Each row below holds a small network's activations on one record, seen along a few directions.
Here are examples, each followed by its value of one field, U.
Other fields move the rows too, some of them a lot.
In the rows, 500 means zero.
Random noise pushes rows far along 2 fixed directions. That doesn't count. These rows show it; they differ only by the noise:
[542 447 527 560 641 520 510 517 500 728 474 306 496 492 405 576 538 433
 411 405 595]
[815 480 857 539 505 332 341 448 300 743 603 616 346 709 420 784 508 796
 412 483 806]
[847 563 882 480 511 355 474 386 322 473 561 759 412 677 509 631 530 719
 437 576 636]
[563 529 538 502 652 550 648 457 530 461 427 435 568 451 493 416 561 342
 436 493 419]

[419 560 380 441 553 581 611 512 568 224 475 555 614 392 562 309 500 296
 504 553 290]	u3
[449 524 482 421 525 497 505 584 482 323 578 629 528 440 562 402 481 381
 491 522 390]	u5
[550 509 606 435 471 416 396 574 396 426 639 699 446 539 535 539 464 553
 482 522 533]	u5
[284 480 267 491 328 519 382 590 554 451 565 506 490 443 530 453 407 534
 610 530 458]	u2
[526 509 492 576 385 501 535 369 553 589 400 434 469 565 498 544 524 671
 588 557 546]	u7
[554 462 519 568 667 553 596 467 545 697 421 267 522 477 417 527 572 390
 408 420 548]	u9
[433 582 412 452 280 490 481 443 522 211 501 714 519 495 609 389 425 607
 648 648 379]	u4
[507 602 487 445 267 463 514 403 514 181 524 776 488 538 637 384 453 655
 642 699 379]	u2
[577 511 573 532 377 468 518 374 504 543 438 517 448 585 515 548 510 688
 561 547 562]	u1
[223 455 172 536 392 609 490 537 659 521 436 300 547 392 495 419 453 430
 597 474 425]	u4
[454 504 471 476 277 422 286 541 433 438 612 694 427 594 526 606 410 754
 598 558 580]	u11
[328 589 334 408 328 535 575 501 574 105 491 709 568 394 666 247 441 434
 662 645 229]	u6
[422 552 335 550 456 624 762 335 703 396 303 342 577 415 565 285 566 410
 600 601 302]	u6
[544 590 460 522 404 549 646 316 595 310 372 545 549 541 563 401 545 587
 589 649 381]	u11
[345 485 358 499 348 501 417 543 527 483 506 511 496 452 526 478 420 545
 611 511 485]	u1
[499 504 542 443 569 482 479 578 447 420 561 588 520 465 516 477 485 401
 454 472 467]	u9
[594 429 576 650 326 411 330 398 468 918 483 360 340 680 394 796 491 896
 565 489 822]	u7

Which value of U does each new row have?
[422 384 399 590 632 544 452 599 543 871 509 167 473 454 367 600 520 404
 415 351 632]	u5
[369 446 372 549 311 474 363 533 531 649 539 437 419 509 491 571 433 654
 608 503 594]	u6
[286 435 264 527 590 587 491 640 593 612 513 274 552 348 452 437 481 269
 482 411 450]	u5
[449 551 407 499 331 509 486 430 550 343 475 599 509 532 557 466 474 628
 614 612 442]	u11
[370 599 355 443 371 569 654 420 614 129 399 642 599 421 649 266 498 438
 652 644 228]	u7
[373 606 335 428 350 550 562 466 573  90 470 707 594 441 633 296 457 477
 641 656 253]	u11
[505 541 415 564 403 552 584 348 604 468 382 431 521 543 510 472 534 612
 581 594 464]	u11
[493 574 434 522 401 549 677 347 613 350 374 502 538 471 583 337 530 516
 612 638 349]	u6
[503 484 469 566 433 544 598 365 595 608 366 342 486 528 491 502 545 581
 548 505 524]	u1
